N: -68,2,31,13,20,106,-4,20,56
M: 39,7,64,5,-32,5,7,-32,7
Q: -71,21,-32,58,19,96,23,-40,67
J: -8,59,-101,9,8,18,78,-3,28
Y: -9,81,-68,62,-5,32,-59,36,-43
G: -20,75,-55,60,-7,43,-72,32,-39
howmany N: 56
1
howmany M: 7
3
howmany J: 59
1

B: 14,12,-1,-3,-3
E: 16,-98,11,-3,-5
A: -5,-98,-5,-4,-5
S: 16,-98,11,-8,-9
howmany B: 13
0
howmany B: -3
2
howmany S: -98
1
howmany A: -5
3

K: 11,10,-25,19,-27,32,-45,17,-39,-10,11,35,-20,-24,7,-17,16,11,19,-45,21
D: -32,3,-59,-53,71,17,-16,-8,-25,-38,12,-3,34,28,11,-34,41,81,-21,-52,36
H: -30,14,37,-46,15,-11,7,-11,-23,-34,11,61,-54,17,5,-51,46,44,-50,-31,27
C: -20,11,-9,-41,0,-6,3,0,-1,-40,13,55,-53,8,28,-3,-40,13,-43,-49,27
T: -55,9,-51,-49,51,8,-12,-15,-22,-49,10,-25,24,24,-1,-31,41,62,-50,-30,28
P: -30,14,37,-46,15,-11,7,-11,-23,-34,11,61,-54,17,13,10,-33,-18,-31,27,14
F: -26,3,60,-46,9,5,-3,-22,-20,-35,10,53,-42,19,8,17,-28,-9,-29,14,15
X: -19,14,-11,-38,2,1,1,1,-13,-34,12,-19,-58,14,26,12,-43,12,-42,-19,-19
V: -30,14,37,-46,15,-37,7,-11,-23,-34,11,61,-54,17,13,10,-33,-3,-31,-5,-6
R: -62,7,-41,-42,40,20,-10,-1,-31,-38,10,-38,23,29,10,-62,27,59,-10,-47,39
howmany R: -38
2
howmany X: -18
0

U: -8,111,89,-2,-4,10,-3,42,16,-4,63,13,-11,97,-15
Z: 54,-50,-39,46,-2,-4,-12,-21,8,31,-63,-52,-31,-43,0
W: 9,-18,-7,-14,8,-14,5,-16,-14,-5,5,5,-10,-14,-1
L: -32,6,-13,-23,11,-32,-15,11,-5,-32,24,11,11,-8,-17
howmany L: 11
4
howmany W: -14
4
howmany U: 111
1
howmany W: 5
3
howmany W: -13
0
howmany L: -32
3

zosu: 14,-17,79,-31,6,5,-10,-47,-22,-22,-64,0,-25,23,-29,-6,17,20,11,12,4,-31,-18,-44,29,-11,-17,6,22,2,1,9,4,-23,-24,-15,-12,34,-30,8,1,-38,-5,3,9,-27,-5,0,17,-11,18,-9,-7,20,2,-7,-1,0
fabus: 17,-27,-23,29,-2,-15,32,12,13,27,-39,-9,-40,-22,27,3,55,-35,-12,6,-20,-27,-50,-19,18,-1,8,29,11,6,-15,21,-2,8,22,-8,2,36,16,-14,11,-16,2,26,56,-7,2,-14,-11,3,-47,82,20,-7,8,20,-27,-12
vof: 14,-31,79,-31,6,5,-10,-47,-22,-22,5,5,-25,23,-29,-6,17,5,11,12,4,-31,-18,-44,29,-11,-17,6,22,2,-31,9,4,-23,-24,-15,-12,34,-30,8,1,-38,-5,3,9,-27,-5,0,15,44,12,42,5,-1,47,11,25,15
gela: 38,-17,56,45,-85,-37,-36,46,-2,30,2,-97,-30,-11,-37,-55,-1,-52,-25,95,7,-10,11,-49,-25,46,48,-42,0,-5,-31,-31,-25,-24,16,37,-2,-59,13,-15,36,-31,4,28,18,-33,28,71,17,11,-71,26,-26,-11,-25,-32,5,-83
kas: -17,34,5,-5,13,-46,24,-3,24,-13,35,-2,-34,2,-15,39,-7,-47,29,-39,-1,-7,17,-17,-9,41,-16,-23,12,33,2,33,22,-48,-8,-6,-17,2,26,20,-2,-14,-34,17,18,-2,-14,43,-28,1,-20,3,-5,-33,-13,4,-8,8
ruzit: -7,30,-27,34,0,-14,-13,21,-22,22,-3,-15,34,21,-41,19,-35,-9,-9,19,21,7,-13,3,-8,2,-31,7,-11,-14,-15,-3,-11,-17,-4,-13,8,-1,9,23,-9,-28,2,14,-23,21,-24,31,7,12,-12,13,6,-8,59,-7,-25,5
dufo: 2,0,4,-12,41,30,0,-4,-35,10,33,2,19,-18,-5,5,-3,-36,28,35,-6,-8,-19,6,28,7,-5,38,4,26,-27,4,-8,30,-13,17,5,5,19,2,-12,-26,13,5,7,15,-24,9,-16,9,-35,5,19,-13,16,13,9,-28
kan: 20,7,21,2,-7,-18,-31,-2,20,17,-35,7,-12,13,24,-8,17,28,-7,18,-4,29,-29,8,9,-3,-1,5,-11,-28,-2,-15,10,25,38,4,12,8,4,-16,8,-9,-19,-34,-23,4,-12,-17,18,-11,14,-37,-8,15,22,2,4,-3
howmany vof: -31
4
howmany dufo: -25
0
howmany kan: -36
0

sorov: -2,7,-6,-1,-7,-3,6,-3,-9,3,-3,-5
fub: -2,7,-6,-1,-7,-3,6,-3,-34,-21,79,-75
tuta: 30,84,24,4,-23,-40,93,-47,-34,-21,7,0
sifet: -2,7,-6,-1,-7,-3,6,-3,-9,3,5,-5
mepok: 18,-36,0,25,14,-30,-25,17,22,29,-8,-14
dusop: 13,-50,-18,13,9,13,50,35,13,50,50,73
howmany dusop: 13
4
howmany sorov: 3
1

nife: -2,0,-9,-46,22,-25,-87,41,16,7,-73,19,40,4,94,38,11,34,-34,-38,-32,-21,-51,-3,-16,-3,-13,8,-3,60,-4
mipun: 39,-37,-18,-54,4,-1,71,53,35,0,-32,21,-9,-31,-15,-8,-79,37,-29,2,-17,24,-23,31,4,-18,1,37,53,0,-29
lis: 33,48,27,15,-24,37,-18,-7,-11,-15,27,-75,-69,-35,-51,9,33,-27,6,6,0,-48,17,-40,-16,-21,-15,-8,-27,9,38
mur: 39,-37,-18,-54,4,-1,71,53,35,0,-32,21,-9,-31,-15,-8,-79,37,-29,2,22,46,-23,31,4,-18,1,37,53,31,-29
deni: 25,-3,-1,-33,1,-33,-12,58,25,8,-78,11,35,-1,81,24,2,10,-14,-41,-33,-12,-33,23,-27,-24,-22,24,-1,48,0
rova: 79,17,15,-35,-32,3,6,64,25,0,-68,-8,-39,-49,17,13,-54,34,-53,-21,-39,-16,-39,3,-20,-39,-27,52,11,25,8
tugi: -15,-15,-1,-45,14,-20,-90,37,6,19,-71,28,51,-5,101,17,33,30,-43,-60,-54,-14,-45,10,-21,-16,-7,26,-28,47,-3
buz: -48,37,-10,7,5,14,-94,-29,-15,8,15,-25,37,11,27,9,92,-26,23,-10,-41,-40,19,-17,-4,7,-14,-34,-46,15,-3
zegep: 44,5,-7,-38,7,-8,-76,58,-5,-9,-56,19,29,-11,72,17,17,10,-54,-53,-55,0,-26,12,-32,-1,-21,39,-6,54,16
howmany rova: -39
4
howmany deni: -12
2
howmany mur: 1
1
howmany deni: 25
2
howmany buz: -10
2

meles: -7,37,-7,-7,36
Namaz: -8,64,-39,98,-7
lar: 12,15,-29,-89,-2
Kar: 7,-45,0,-41,-20
Nase: 13,38,104,13,13
Dap: 39,-80,-32,-16,-64
suti: -61,-62,35,103,-99
gid: 36,36,36,-82,36
howmany gid: 36
4
howmany Nase: 13
3
howmany meles: -7
3

Mube: 19,34,5,26,28,-25
Vidu: 29,29,-45,29,29,29
tovo: 19,34,5,29,19,19
howmany Vidu: 29
5
howmany tovo: 19
3
q: 29,29,-45,29,29,29
Vidu

rade: -34,-48,5,-67,25,15,2,-2,-9,46,2,-5,41,-34,-22,90,-27,-30,43,74,51,-11,-67,56,-27,-53,-20,53,2,8
kug: 9,12,-13,-34,-30,-14,-13,47,10,-46,21,12,0,0,0,-70,-30,21,21,-60,-5,-17,9,-45,-34,33,4,6,-5,-25
Tulut: 33,25,-7,-66,-28,2,-30,75,2,-30,75,25,2,-14,-26,-66,-25,36,23,-65,37,-15,5,-72,-76,38,-25,10,-2,-43
vukan: -15,2,-43,13,1,-9,-6,42,27,-44,1,2,33,43,53,2,1,-20,27,-74,-27,20,-25,-2,11,-8,29,19,-25,-44
Ved: -5,-27,-27,2,4,-2,2,29,8,5,-7,13,22,20,9,-9,-29,-15,42,-22,-23,0,-30,16,-24,-19,20,40,-50,-44
temo: -14,11,-10,-94,-43,-19,-13,-31,-16,16,-70,12,-42,35,-10,-83,-40,68,-32,-35,11,-14,44,-49,-3,59,35,35,11,33
Zifi: 4,36,-1,57,20,56,17,6,18,18,18,10,53,6,-17,67,23,-75,62,2,15,40,18,25,18,-61,-19,43,-24,-40
howmany vukan: 3
0
howmany rade: -67
2
howmany temo: 35
3

pabu: 6,43,22,8,17,-12,-8,36,-59,-14,-20,-4,30,41,40,-25,60,7,60,-12,-38,77,-46,-13,-21,8,8
sed: 1,-34,-12,30,9,-10,30,38,48,36,-13,-11,-39,25,40,-59,-16,64,-31,-5,44,4,11,-30,7,28,-2
Pofi: 1,11,11,-12,13,-10,30,11,48,-12,-12,-11,-39,11,11,-59,11,64,-31,-5,44,4,11,11,7,28,-2
Vab: -21,-18,29,-19,-2,5,47,0,-22,61,-19,20,-22,39,61,17,23,21,23,-8,19,-19,31,6,61,-4,-15
howmany Pofi: 11
8
howmany Vab: -19
3
howmany Pofi: 12
0
howmany Vab: -18
1
howmany sed: -11
1
howmany pabu: 8
3

figud: 34,-38,-33,-39,-39,45,-24,-39,43,34,-39,29,39,-34,-22,44,-35,15
non: 10,-5,-1,-7,-6,4,5,-8,2,14,-10,-6,-2,-1,6,3,-2,-11
Fusen: -20,15,23,11,14,-34,28,9,-38,3,4,-46,-43,23,29,-36,22,-46
muro: 80,15,4,-34,14,-34,28,-34,-33,3,4,66,-43,23,-34,80,22,-46
gakas: 11,-58,-64,-54,-57,26,-66,-52,29,-18,-45,33,32,81,-66,28,-64,-53
fos: 11,-58,-52,-54,-57,26,-66,-52,-66,-18,-45,33,-52,35,40,-46,34,-53
sogis: 99,-85,-70,-89,-70,90,-45,-90,84,-70,-92,47,71,-71,-40,-70,-74,13
howmany fos: -51
0
howmany muro: 80
2
howmany muro: -34
4
howmany sogis: -93
0
howmany figud: 34
2
howmany muro: 4
2
howmany sogis: -70
4

Roge: 2,-2,-28,-14,38,-51,-47,31,14,38,0,-53,-12,-10,0,38,-27,8,-31,-2,26,0,8,38,-9
tid: 2,-2,-28,-14,-59,-51,-47,31,14,-72,-56,-53,-12,-10,-7,38,18,8,-31,-2,26,0,-22,7,26
lofot: -12,-26,-71,46,-13,-72,-73,-19,15,-93,14,-5,-30,-13,0,-14,-30,15,-30,-40,21,41,-12,-13,-1
feper: -13,43,52,13,-12,68,77,38,31,1,-59,-29,85,-11,-15,21,23,1,-12,50,-4,-20,80,-10,-52
gim: 2,-10,-28,-10,-59,-51,-47,31,14,-72,-56,-53,-12,-10,-7,70,-28,25,14,-37,-10,-21,29,-15,-53
howmany gim: 14
2
howmany gim: -29
0
howmany Roge: 0
3
howmany lofot: -13
3
howmany feper: -12
2

femev: 4,8,-9,-33,-4,17,13,29,-45,-48,-10,-19,-20,16,-21,-14,4,-3,-8,23,-7,1,3,0,-15,-52,13,-54,-5,-14,-10,-1,-28,-43,6,1,-9,0,40,-13,1,1,5,5,6
pibin: 15,5,-16,74,-29,-7,-8,7,-23,7,-6,-6,-4,4,3,-1,6,-8,9,-36,17,10,-19,2,-39,56,23,-10,-18,-2,-6,-6,23,7,11,-8,9,11,-80,-1,12,-2,23,-6,3
deno: -1,-12,8,-11,8,-14,-1,-1,-39,2,-20,-16,0,-1,24,23,-1,3,-57,-23,-14,-16,-22,-3,-21,17,4,-16,12,2,-11,-4,2,22,7,-9,2,-5,-96,-21,-21,-33,36,7,6
howmany pibin: 4
1
howmany deno: -21
3
howmany pibin: 23
3
howmany deno: 2
4
howmany deno: -16
3

vuv: 49,-42,-38,-100,-93,84,-35,-22,48,24,-32,-4,35,5,2,13,27,16,-3,-7,6,-45,42,6,-6,1,-5,-3,2,-1
Sito: 8,0,6,3,-1,-2,3,4,1,7,-3,-1,-1,-4,3,-1,-6,1,-1,0,-6,1,0,4,2,2,3,1,2,0
gimum: -5,-26,9,7,-8,9,7,9,-4,3,16,-5,4,-4,6,3,7,14,-6,5,-8,-2,-9,-10,7,17,1,-5,-4,-6
lagi: -3,-1,-2,-8,4,-2,-2,2,-2,10,-7,-1,1,-7,-2,-2,-5,2,8,2,0,-9,3,-2,-5,-1,0,1,1,-6
Nipom: -2,1,1,3,1,-2,3,-1,0,-2,2,0,-4,-2,-5,12,-99,4,-1,0,-2,-4,-6,-6,4,3,3,5,-1,1
fomu: -100,41,-38,-100,-19,84,41,-22,48,24,-32,-9,35,5,2,13,27,48,-19,-7,6,-45,42,-19,-100,-100,6,-74,58,-4
howmany fomu: -99
0
howmany fomu: 48
2
howmany Sito: 2
3
howmany fomu: -100
4
howmany Sito: -1
5
howmany gimum: -5
3
howmany lagi: -2
7

rukel: -30,83,-2,35,-2,-37,-47,-36,100,-50,39
Rida: 30,50,-1,39,-9,-67,-69,-31,72,-31,19
nes: -1,-78,3,-32,-11,33,48,48,-111,-4,-25
mor: -27,82,-2,35,-2,-39,-48,-36,100,0,38
tumu: 81,-74,4,-3,-19,-35,-18,27,-81,-18,-33
Tig: -50,85,-32,29,0,29,-32,-32,98,4,43
Lapor: -11,76,-11,-49,-6,-49,-56,-35,-11,-5,-49
howmany Lapor: -49
3
howmany Tig: -32
3

lare: -29,84,-2,36,-2,-39
kebir: -37,84,-2,-39,-37,-39
begas: -63,86,-2,26,1,-13
par: 71,-86,4,-11,-20,-20
rur: -40,86,-2,33,-1,-31
pofe: -9,-79,4,1,-20,-30
Zuz: 85,-68,3,1,-19,-42
ruru: 88,-59,2,6,-18,-49
togop: -31,85,-2,35,-2,-38
bogif: -33,85,-2,-2,-2,-37
Tolif: 23,23,0,23,-10,-10
Nulu: 86,-36,1,-17,-40,-61
howmany Tolif: 23
3
howmany Tolif: 1
0
howmany Tolif: -10
2
howmany bogif: -1
0
howmany Nulu: -35
0
howmany bogif: -2
3
howmany kebir: -38
0

kon: -52,45,-65,-63,-23,-52,28,-33,0,15,-48,45,-65,34,-63,-2,43,28,41,32,28,-49,24,-65,-67,44,-45,-22,-33,45,-18,-65,35,41,-52,-61,-62,28,-2,38,-48,-52,0,-21,-41
butot: 83,-32,7,67,-69,-29,-77,89,-82,57,-38,-32,7,-71,67,-73,-48,-77,-57,-73,-77,85,-80,64,54,-46,110,-80,110,-61,102,19,-96,-15,107,95,94,-103,84,110,109,107,-102,104,111
raz: 83,-32,7,67,-69,-29,-77,89,-82,57,-38,-32,7,-71,67,73,-48,-77,-57,-73,-77,85,-80,64,54,-46,87,-67,89,-39,86,8,-69,-1,83,72,70,-77,73,-65,86,83,-82,87,88
durop: -44,31,-58,-54,-26,-49,15,-29,-8,10,-45,30,-58,109,-54,-3,29,15,26,19,15,-41,11,-55,-58,29,-38,-26,-29,30,-16,-58,21,29,-44,-52,-53,15,-3,24,-41,-44,-8,-18,-35
gukul: -5,-8,4,-2,5,5,-1,-8,3,-12,6,-8,4,-3,-2,-11,-6,-1,-5,-2,-1,-5,0,-1,0,-6,-6,5,-8,-7,-10,4,-3,-10,-5,-2,-2,-1,-11,-4,-5,-5,3,-9,-7
bufe: 8,-7,-2,6,-12,-7,-13,9,-14,5,-8,-7,-2,-12,6,7,-9,-13,-10,-12,-13,8,-13,5,4,-9,9,-12,9,-8,9,-2,-12,-3,8,6,6,-13,7,-11,8,8,-14,9,9
howmany bufe: 8
5
howmany butot: 110
3

Let: 16,-50,-44,-15,-34,-3,7,-29,-41,10,20,-16,23,-36,29,-45,4,14,-28,-18,-10,25,-23,-74,-38,22,-30,-14,20,36,58,-56,6,39,-13,45,48,-28,20,-16,2,-36,0,-13,28,29,42,-18,22,25,5,-29,8
sar: 10,-30,-30,-33,-26,-50,50,-23,44,-12,18,11,23,4,-21,31,-28,75,21,-45,-68,-22,22,-11,26,30,-7,-34,7,30,-24,30,17,46,34,-18,60,6,6,-20,8,-22,39,-50,-41,8,-68,30,29,30,47,4,30
rogug: -4,-25,24,55,25,75,-29,44,-18,-5,22,31,37,-4,-46,1,34,29,-26,-22,56,33,-22,36,-31,-1,-35,43,-8,0,57,22,65,60,-48,-26,-50,-68,-26,1,-45,-74,-21,-28,-4,29,54,2,34,-13,0,-18,-6
tusa: -11,-30,-75,-33,-26,-50,50,-23,44,-12,18,11,23,4,-21,31,-28,75,21,-45,-68,-22,22,-11,26,30,-7,-34,7,29,-24,5,17,46,34,-18,60,6,6,-20,8,-22,39,28,-41,8,-68,43,29,30,47,4,-27
vanub: 10,-30,-75,-33,-26,-50,50,-23,44,-12,18,11,23,4,-21,31,-28,75,21,-45,-68,-22,22,-11,26,30,-7,-34,7,30,-24,5,17,46,34,-18,60,6,6,-20,-20,-22,39,28,-41,8,-68,43,29,30,47,4,-27
Vofi: -4,-25,24,55,25,75,-29,44,-18,-5,22,31,37,-4,-46,1,34,29,-26,-22,56,33,-22,36,-31,-1,-35,43,-8,0,57,22,65,60,-48,-26,-50,-68,-26,1,-45,-74,-21,-28,-4,-60,55,-46,-17,13,-25,-31,-40
howmany sar: 30
6
howmany sar: -30
2

borif: -24,37,-2,44,-24,35,-15,41,-24,36,-9,35,35,35,-15
fov: -14,17,20,19,-75,20,-18,25,-39,-7,-112,-43,20,-36,19
med: -29,52,-9,-11,-23,-4,-70,36,-23,-3,-11,4,40,21,-10
howmany borif: -15
2
howmany fov: 20
3
howmany borif: -25
0
howmany borif: 35
4

kugos: 12,-40,-74,-50,-73,27
Baro: 23,-11,-10,-12,-26,-55
voz: -30,-102,11,-7,-84,-12
rul: -20,92,51,-103,51,-15
mot: 31,52,27,-3,-20,15
gazok: -26,91,-34,21,-34,-14
howmany Baro: -11
1
howmany rul: 50
0
howmany gazok: 91
1
howmany kugos: 28
0

Zer: 10,32,20,-12,38,11,-29,5,15,6,18,11,8,6,9,-1,-2,-39,10,-13,5,-29,-37,-22,-7,59,45,-51,-5,34,21,-2
tez: 14,29,17,7,67,-3,-2,-10,9,1,14,-4,-11,-20,32,-45,-6,-55,17,-45,-19,-27,-42,-45,-6,82,45,-58,5,39,27,-10
pafun: 10,32,11,-12,38,11,-29,5,15,18,11,11,8,6,9,-1,-2,-39,5,-13,5,18,-37,-22,-7,59,45,-40,-8,23,29,-3
Mos: 14,29,20,7,67,-3,-2,-10,9,1,14,-4,-11,-20,32,-45,-6,-55,17,-11,-19,-27,-42,-22,-6,82,45,-58,-8,39,27,-10
howmany pafun: 11
4
howmany pafun: 6
1
howmany tez: 7
1

duk: 38,-48,-47,-48,-47,0,0,94,-47
Zuzov: 20,7,-32,-17,-13,33,2,-24,1
manas: -1,2,0,0,-48,-6,-5,9,21
howmany manas: -1
1
howmany manas: -6
1
howmany duk: -48
2
howmany Zuzov: 1
1
howmany duk: -47
3

vuvu: -30,-13,-31,17
befed: -45,-17,-40,-94
lifa: 80,-36,-64,21
gume: -10,32,31,85
tamum: 85,-6,58,-53
naku: 105,-5,0,-42
gatis: 31,9,-61,7
zov: -22,9,-35,-45
zuro: 56,-39,-105,74
howmany vuvu: -30
1
howmany lifa: 21
1

